Each row has a name. Each piece below is followed by the name of the row it came from, unless a question asks for something else. Each question is about the rows just above it.

Zod: [146 139 161 176 112 151 109 108 133 143 158 163 164 143 101 172 128 130
 131  91 113 174 166]
danoz: [138 138 162 148 121 132  96  87 117 129 123 158 152 156  99 157 152  94
 122  96 137 166 117]
Zizor: [117 106 169 162  75 126 150 187 118 167  81 117 133 130 141 116 113 176
  67 117 106 145  75]
Tov: [116 112  95  77 147 116 180 168 132 116  91  75  78 106 171  59 101 145
 108 191 144  64  95]
Tilor: [133 115 175 138 109 138 189 183 126 152  73 109 115 142 155  92 101 159
  64 162 140 126  79]
Vofa: [122 121 163 151  93 121 103 126 111 145  99 138 143 144 111 138 142 123
  97  91 119 157  88]
rulu: [104 102 110 119  95 113 146 177 124 143  93  85 104  99 152  86 103 171
  90 136 105  96  89]
Does one of the named rows hold [ 94 122] side by side, in this order? => yes
Is [171  59 101 145 108] printed in one of the named rows, side by side and in this order? => yes
Among the named rows, does one hold [105  96] next to each other, in this order? => yes
[116  91] with +1 step of 1 on every entry: => [117  92]
[117 106 169 162  75 126 150 187 118 167  81 117 133 130 141 116 113 176
  67 117 106 145  75] => Zizor
Move every entry of [117] by +1 step of 1. => [118]

relu: [150 164 154 128 142 163 122]
Tov: [126 135 148 133 128 119 128]
Vofa: [126 135 148  93 130 127 124]
Zizor: [150 163 154 127 142 164 122]
fugi: [126 135 148 131 144 161 123]
danoz: [140 139 127  92 146 183 122]
filef: [126 135 148 123 130 127 124]
Tilor: [134 110 149 166 118 112 153]
Vifiv: [126 130 156 134 124 119 129]
Among the named rows, does one hold [150 163] next to each other, in this order? => yes
[126 135 148  93 130 127 124] => Vofa
Is [135 148] printed in one of the named rows, side by side and in this order? => yes
[134] with +1 step of 1 on every entry: => [135]
[166 118 112] with -1 step of 1 on every entry: => [165 117 111]

Gaf: [125 133 129 179 125 126 129 141]
Zod: [125 133 129 179 125 141 125 139]
danoz: [126 129 132 142 119 117 129 141]
Move every entry of [126 129 132] by -1 step of 1. => [125 128 131]
Which entry of danoz is missing from [117 129 119 132 141 129 142]? => [126]
Is [130 132] printed in one of the named rows, side by side and in this order? => no
Among the named rows, does one hold [179 126 126 129] next to each other, in this order? => no
[126 129 132 142 119 117 129 141] => danoz

Vofa: [118 117 116 141 103 130 113 140 122 108  79  98 138 145 133 119 127  92
 101 165 161 123 140 142 118 128 184 130 140  99 123 115 134 138 140]
Vifiv: [115 142 108 126 118  79 110 136 158 121 109 114 140 123 148 128 127 153
 133 156 109 131 165 112 109 108 175 122 121 123 140 113 115 144 120]
filef: [132 160 123 165 106 103 132 166 169 148 119  93 121 157 151  98 125 153
 141 141 108 125 152 112 133  69 116 139 156 113 117 149 139 141 129]
Tilor: [182 128 168 121 102 164  94 119 131 110 123 164 110 159 102 132 116 150
 106 101 116 139  93 152 131 117 119 125 111 114 111 162 137 115 113]
Which entry of Vofa is missing from [123 101 118 138 119  92 103 142 127 118 116  99 140 140 122 140 108 113
 117  98 115 133 145 165 123 140 134  79 184 128 141 130 130 138]? => [161]
[118 117 116 141 103 130 113 140 122 108  79  98 138 145 133 119 127  92
 101 165 161 123 140 142 118 128 184 130 140  99 123 115 134 138 140] => Vofa

rulu: [131 144 130  73 120 128]
Zizor: [ 95 161  89 150 152 112]
Vifiv: [145 158 136  78 153 167]
The row with [145 158 136  78 153 167] is => Vifiv
Move every entry of [73] by +1 step of 1. => [74]
Move every entry of [73] by -1 step of 1. => [72]
[131 144 130  73 120 128] => rulu

danoz: [127 126 146 137 110 123 111 124 140 130  85 150 120 156  88 119 131  93
 173 135 112 162 165 132 146  97 134 134 132 133 121 119  93 192 155 129
 120 151 120 156 126 129 174  95 117 118 130 111 154 149 106 131 117 157
 153 137 151 157 137 126 118 107 113 145]
fugi: [122 151 131 145 118  98 126 134  99 141 143  76 112 153 116 115 116  96
 169 144 110 123 132 164 180 113 118 139 133 173 113 131 165  96 137 127
  99 122 134 129 118 127 103 109 136 135 100 148 136 158 125 127 171 165
 134 111 165 153 135 134 160 147 113 129]
Zizor: [118 149  91 107 117 164 123 122  91  83 130 139 106  83 151 133 132 124
 134 123 117 114 138 106 139 119 167 148 165 170 124 129 147 147 158 147
 104 122 114 147 139 138 140 122 110 139 132 128 137 125 107 177 128 148
 130 106 159  68 105 176 153 146 136 122]
Tov: [147 145 120 142 101 147 104 125 152 149 124 150 163 137  93 127 166 119
 133 135 116 161 153  86 109 104 134 130  97 135 120 125 133 158  90 144
 140 154 135 157 139 113 123 146 129  99 117 109 142 144 143 156 134 140
 133 136 144 131 123 129 138  93 111 118]
Move every entry of [173 135] by +1 step of 1. => [174 136]
Move every entry of [147 104 125] by +1 step of 1. => [148 105 126]
Shift each entry of [107] by -1 times 1: => [106]

Gaf: [ 85 119 155 125]
Tilor: [102 100 101 130]
Vifiv: [157 136 182 129]
Tov: [149  81 142 123]
Does one of the named rows hold [136 157] side by side, in this order? => no
Among the named rows, does one hold [182 136 157] next to each other, in this order? => no
Shift each entry of [157 136] by -1 times 1: => [156 135]
Shuffled Tilor with one entry gone: [102 130 101], missing => [100]
[136] with +1 step of 1 on every entry: => [137]
Tilor without one entry, shuffled: [102 130 100]. Gone: => [101]
Which entry of Tilor is missing from [101 130 102]? => [100]

fugi: [124 118 116 146  98]
danoz: [164 100 148 122 119]
Tilor: [166 167 125 186 150]
relu: [112 148 148 115 178]
Vifiv: [147 147 162 155 179]
Tov: [173 128 132 151 124]
Zod: [131 170 114 159 150]
filef: [149 107 174 123 158]
Gaf: [159 165 123 187 145]
Vofa: [125 158 152 133 188]
The row with [124 118 116 146  98] is => fugi
Among the named rows, does one hold [124 158] next to each other, in this order? => no

Vofa: [161 111 133 124 107 113 149 134 141 148 119  92 113 133 125 108 142 130
 118 131 146 134 124 127 149 122 166 146]
Gaf: [ 98 130 134 155 133 160 101 125 105 132 135 160 127 102 137 134 133 125
 113 118 112 132 145 132  99 145 125 115]
danoz: [117 124 127 139 110 160 119 126 126 127 119 120 149 136 131 141 123 126
 165 169 116 142 122 123 147 134 150 163]
rulu: [104 122 101 134 107 122 144 120 133 151 106 105 131 132 124 158 122 102
 151 141 127 124 131 154 139 126 105 137]
filef: [ 75 134 106 145 116 135 111 132 104 142 116 147 128 114 132 158 142 115
 141 124 124 115 129 118 126 137 104 124]
relu: [150 120 161 113 139 101 129 113 139 102 157 130 128 146 137 127 126 126
 106 100 125 145 132 118 125 102 116 104]
Vifiv: [103 128 116 133 119 154 119 127 116 127 120 126 145 136 126 148 119 120
 172 166 114 107 121 120 150 133 127 154]
Zizor: [ 90 103 119 125 125 102 149 134 138 138 117  89 104 133 128  95 128 129
 109 119 148 139 129 127 140 114 149 139]
fugi: [122 134 133 141 159 165 107 130 104 122 142 162 125 104 127 110 114 134
 116 128 110 127 144 132 102 148 125 116]
[139] with -1 step of 1 on every entry: => [138]
Which entry of danoz is missing from [131 160 127 136 169 122 123 149 134 116 123 124 139 127 165 150 120 119
 126 117 141 126 110 163 126 147 119]? => [142]
Which entry of danoz is missing from [136 120 160 123 126 117 127 163 139 122 124 150 123 165 116 141 142 110
 126 169 147 134 119 149 126 127 119]? => [131]
Does one of the named rows hold [123 131] side by side, in this order? => no
Shuffled Zizor with one entry gone: [140 138 103 128 149 114 149 129  90 138 133 128 109  95 134 139 119 104
 139 125 102 127 148 129 117 125 119], missing => [89]
danoz without one entry, shuffled: [116 163 147 123 134 150 139 117 119 127 122 165 149 126 131 126 142 160
 119 127 126 120 124 169 123 136 110]. Gone: => [141]
Among the named rows, does one hold [128 129 109] next to each other, in this order? => yes

Vifiv: [ 90 157 160 169 117]
relu: [187 129 125 119 189]
rulu: [192 108 107 116 193]
Where do [187 129 125 119 189] appear? => relu
rulu without one entry, shuffled: [108 193 192 116]. Gone: => [107]

Vifiv: [163 140 104 181  70 102]
Tilor: [140 113 166 124 120 188]
relu: [140 113 166 124 153 145]
[140 113 166 124 120 188] => Tilor
Among the named rows, does one hold [113 166 124 120] next to each other, in this order? => yes
[120] with +1 step of 1 on every entry: => [121]

Vifiv: [102 138 110 133 104 133 157 139  88 144 107 125 119  71 128 132 145  93
 108 139 131 135 115 129 131 122 153  95 102 109 135  68  81 122 145 125
 166 124 159 132 148  73 143 129 159 131 113  97 130 156 146 107]
Vofa: [102 138 110 133 104 133 157 139  88 144 107 125 119  71 128 132 145  93
 125 139 136 135 115 129 131 122 153  95 102 109 135  68 145 122 103 125
 166 124 159 132 148  73 143 129 159 131 113  97 130 156 146 107]
fugi: [102 138 110 133 104 133 157 139  88 144 107 125 119  71 128 132 145  93
 108 139 131 135 115 129 131 122 153  95 102 109 135  68  81 122 145 125
 141 131 119 123 127 113 135 123 135 100 104 105 133 134 123 104]
Is [119 131] printed in one of the named rows, side by side and in this order? => no
Is [135 109 102] printed in one of the named rows, side by side and in this order? => no
The row with [102 138 110 133 104 133 157 139  88 144 107 125 119  71 128 132 145  93
 108 139 131 135 115 129 131 122 153  95 102 109 135  68  81 122 145 125
 141 131 119 123 127 113 135 123 135 100 104 105 133 134 123 104] is => fugi
Vofa without one entry, shuffled: [ 88 135 125 131 115 159 139 146 104 131 110 136 119 103 107 133  73  97
 107 143 109 144 145  71 139 157  95 129  68 132 133  93 122 102 125 102
 153 124 125 138 148 130 122 159 132 145 166 156 135 129 113]. Gone: => [128]
Among the named rows, does one hold [128 159] next to each other, in this order? => no

Tov: [129 132 132 129 133 140 131 130 131 130 129 134 134 130 131 131 132 138
 140 129 148 129 134 130 131 132 130 134 129 135]
Zod: [130 134 150 129 130 128 130 129 129 135 138 181 133 128 128 129 128 130
 136 137 168 129 130 129 164 129 131 128 129 141]
Vofa: [130 137 143 129 130 129 129 130 133 136 130 147 133 130 129 129 129 133
 142 134 165 129 130 130 137 130 133 128 129 132]
Zizor: [131 130 130 132 132 143 132 131 137 132 129 130 134 134 141 134 138 138
 131 130 132 131 132 134 131 144 132 135 132 132]
relu: [133 130 131 135 132 134 133 131 134 137 130 137 130 130 132 137 137 132
 129 135 130 133 129 129 133 137 133 133 132 135]
Tilor: [130 135 137 131 130 133 130 134 135 130 130 130 132 138 136 130 133 142
 140 130 144 129 135 137 130 134 138 130 129 129]
Gaf: [130 133 131 130 132 135 130 130 137 137 129 135 134 131 131 134 135 136
 137 130 136 130 130 130 133 138 131 132 131 133]
Vifiv: [133 131 134 134 131 132 132 132 131 132 134 134 131 131 133 132 131 135
 131 132 134 130 132 131 132 133 137 130 130 132]
danoz: [130 130 137 130 131 131 133 130 130 130 136 136 135 130 131 130 129 131
 132 131 143 130 136 131 137 130 131 129 130 135]
fugi: [131 135 146 132 130 130 131 134 130 130 137 132 132 134 133 130 130 136
 133 131 152 129 136 134 131 131 142 129 129 129]
filef: [131 132 136 132 130 130 133 135 137 136 130 131 130 134 134 131 132 133
 132 134 135 130 130 133 132 134 138 129 131 129]
rulu: [130 129 129 130 134 133 136 129 143 155 128 138 131 129 131 137 145 131
 129 133 129 136 129 129 148 141 129 136 137 142]
Move every entry of [138] by -1 step of 1. => [137]
Shift each entry of [138] by +1 times 1: => [139]
Shift each entry of [134] by -1 times 1: => [133]

filef: [ 89 123 162 110 155 117  92 168 101  86 162]
Tov: [ 93 122 158 110 154 117  94 166 102 120 143]
Gaf: [ 90 122 162 110 155 117  92 168 101 104 171]
fugi: [ 83 138 189 138 136 123 108 149 124 108 151]
[ 90 122 162 110 155 117  92 168 101 104 171] is in which row? => Gaf
Gaf without one entry, shuffled: [171 117  90 168 110 162 122 101  92 155]. Gone: => [104]
[136 123] with +1 step of 1 on every entry: => [137 124]
[162 110] with +1 step of 1 on every entry: => [163 111]
[162 110 155] with +1 step of 1 on every entry: => [163 111 156]
[ 93 122 158 110 154 117  94 166 102 120 143] => Tov

danoz: [148 152 115 114 174 120]
rulu: [149 131 111 110 181 120]
Gaf: [165 162 107 115 169 114]
Vifiv: [153 154 114 106 176 132]
fugi: [150 144 106 114 174 127]
relu: [150 144 106 114 179 127]
Does one of the named rows hold [165 162 107] side by side, in this order? => yes
Is [150 144 106 115 179] printed in one of the named rows, side by side and in this order? => no
danoz without one entry, shuffled: [152 115 174 120 148]. Gone: => [114]
Where do [150 144 106 114 174 127] appear? => fugi

Vofa: [166 124 120 119  86 177 172 162 130 137 107 101 121 137]
danoz: [170 123 124 126  88 181 171 161 125 135 162 102 116 126]
fugi: [114 130 100  95 142 120 147 138 167 161 142 130 183 176]
Zod: [ 73 167 138 186 155  83  99  99 110 110 144 151  99 153]
Gaf: [ 74 167 140 186 155  83  97  99 109 108 144 151  97 151]
Vifiv: [ 74 168 146 186 157  78  92  98 110 106 143 153  98 153]
Tov: [114 130 100  95 142 120 147 138 167 161 150 140 181 179]
filef: [ 73 167 138 186 155  83  99  99 110 110 144 151  99  64]
danoz without one entry, shuffled: [ 88 102 126 123 116 135 181 124 126 162 170 125 171]. Gone: => [161]
[ 74 168 146 186 157  78  92  98 110 106 143 153  98 153] => Vifiv
Shift each entry of [130] by +1 times 1: => [131]
Is [92 97] printed in one of the named rows, side by side and in this order? => no
Tov without one entry, shuffled: [120 181 147 140 167 161 138 150 114  95 100 142 179]. Gone: => [130]

Zizor: [128 136 129 134 131  69 120 127 128 128 116 178 180 154 106 170 128 128
 152 154 121  96 144 153 123 113 128 131 103 142 137 127 127 135 112 128
 128 137 159 121 143 115 134 136 128 106]
Vofa: [125 134 128 128 107 128 122 135 152  82 105 174 172 154 108 162 111 117
 160 135 131 128 140 155 104 143 164 148  99 130 144 128 129 142 119 128
 123 128 128 117 139 126 135 146 127 116]
Tilor: [121 139 128 133 131  72 122 128 154  89 128 173 178 155 106 176 128 134
 128 156 128  98 140 151 121 128 128 131  97 135 136 133 128 138 128 148
 124 143 160 117 146 116 133 135 127 104]
danoz: [128 136 129 134 131  69 120 127 128 128 116 178 180 154 106 170 128 128
 152 154 121  96 144 153 123 113 138 100 140 122 128 143 157 144 128 105
 128 128 128 128 131 128 157 118 128 128]
relu: [ 73 118 128 128 124 148 128  99 158 120 129 122 158 133 111 102 144 132
 121 150 134 137 111 117 165 128 140 113 124  92  92 134 142 152 128 116
 128 129 122  81 134 134 140 110 125 157]
filef: [128 128 125 128 128 149 128 128 159 125 154 122 157 135 128 128 128 131
 128 128 137 135 128 120 164 112 139 112 128 128  93 136 145 153 124 118
 128 128 124  82 128 128 138 114 124 158]
Tov: [ 77 128 128 159 125 144 156 128 128 128 128 118 171 120 113 104 128 128
 108 137 128 141 122 125 161 128 128 100 135 122  88 134 155 128 128  98
 161 128 126  90 128 135 132 128 128 152]
Vifiv: [ 70 115 126 149 126 151 142  98 128 120 128 125 153 129 109 102 128 128
 123 150 140 135 107 119 169 112 138 110 128  93  94 131 144 156 127 116
 149 126 122  78 128 132 128 128 127 154]
Zod: [ 74 127 116 159 128 128 128  89 145 121 159 116 170 128 128 106 138 128
 107 142 141 141 127 128 128 100 136  97 128 125  89 128 153 128 123  98
 128 126 126  86 133 138 146 119 133 153]
rulu: [ 77 128 128 159 125 144 156 128 128 128 128 118 171 120 113 104 128 128
 108 137 128 141 122 125 161 128 128 100 135 122  88 128 155 128 128  98
 161 128 126  90 128 135 154 128 128 152]
Shuffled relu with one entry gone: [134 110 128 111 142 132 140  81 144 137 134 158 125 116 150 128 158 121
 128 122 128  99 148 124  73  92 165 134 118  92 117 157 128 120 113 140
 129 128 102 111 124 129 134 122 152], missing => [133]
Among the named rows, does one hold [134 142 151 128] next to each other, in this order? => no
[ 77 128 128 159 125 144 156 128 128 128 128 118 171 120 113 104 128 128
 108 137 128 141 122 125 161 128 128 100 135 122  88 134 155 128 128  98
 161 128 126  90 128 135 132 128 128 152] is in which row? => Tov
[121 139 128 133 131  72 122 128 154  89 128 173 178 155 106 176 128 134
 128 156 128  98 140 151 121 128 128 131  97 135 136 133 128 138 128 148
 124 143 160 117 146 116 133 135 127 104] => Tilor
Which entry of Tov is missing from [155 128 128 128 137 161  88 128 135  77 108 128 100 128 156 141 161 128
 128 128 132 128 171 152 128 125 135 128 128 128 125  90 159 128 118 120
 122 134 144 128 128 126 122 104  98]? => [113]
Shift each entry of [127] by +1 times 1: => [128]

Zod: [146 178 153 116 185 119]
fugi: [130 175 182 105 163 129]
relu: [140 181 161 127 181 123]
danoz: [130 148 146 155 154 124]
Zizor: [130 175 182 181 157 128]
Vifiv: [128 130 183  98 158 110]
Shuffled Zizor with one entry gone: [130 128 181 157 175], missing => [182]
Which entry of danoz is missing from [155 148 146 130 124]? => [154]
The row with [130 148 146 155 154 124] is => danoz
[161 127] with -1 step of 1 on every entry: => [160 126]
Among the named rows, does one hold [130 183] next to each other, in this order? => yes
[146 178 153 116 185 119] is in which row? => Zod
Does one of the named rows hold [182 181 157 128] side by side, in this order? => yes

Gaf: [126 142 155 132 122 104 132 169 177 158 120 142 128 167 141  92  84 160
 110 150 102 155 111 130 129  94 123]
danoz: [120 105 136 103 158 141 108  97 123 118 148 135 140 135 155 159 153 107
 112 165 137 116 114 116 140 180 142]
relu: [121 163 105 128 116 151 173  97 119  94 147 138 154  85 109 156 178 152
 150  98 154 126 175 146 160 102 121]
Zizor: [120 104 138 103 159 138 106 102 126 122 147 136 138 140 157 156 147 108
 110 168 134 118 111 114 138 180 142]
fugi: [153 115 125 139 128 140 131 114 103 100 140 149 146  89 141 182 157 116
 164 123 179 130 138 114 147 166 125]
Tov: [123 139 155 125 123 104 130 161 177 152 123 145 131 164 144  97  86 159
 106 154 104 154 109 125 133  96 121]
filef: [166 136 133 180 141 147 128 177 112 177 117 104 105 157 116 113 126 117
 165 111 131 133 146 161  96 152 157]
Shuffled Zizor with one entry gone: [138 111 156 157 138 104 118 103 114 122 134 138 138 142 140 147 168 120
 102 110 106 108 159 180 147 136], missing => [126]
Is [117 111 114 138] printed in one of the named rows, side by side and in this order? => no
Move every entry of [147] by -1 step of 1. => [146]

relu: [122 196 142 136 130 122 121 120 129 109 143]
Vofa: [132 136 141 153 130 122 130 154  96 140 146]
Gaf: [ 76 136 142 138 130 122 120 120 129  88 143]
danoz: [122 196 142 136 130 122 120 120 129 134 143]
Zod: [137 136 142 138 117  74 120 120 136 105 143]
Does one of the named rows hold [118  74 120 120 136] side by side, in this order? => no
[ 76 136 142 138 130 122 120 120 129  88 143] => Gaf
Is [141 153] printed in one of the named rows, side by side and in this order? => yes
Among the named rows, does one hold [137 136] next to each other, in this order? => yes
Which entry of Zod is missing from [120 136 136 117 143 105 138 137 120 142]? => [74]
Which entry of Gaf is missing from [ 88  76 120 142 122 136 130 138 120 143]? => [129]

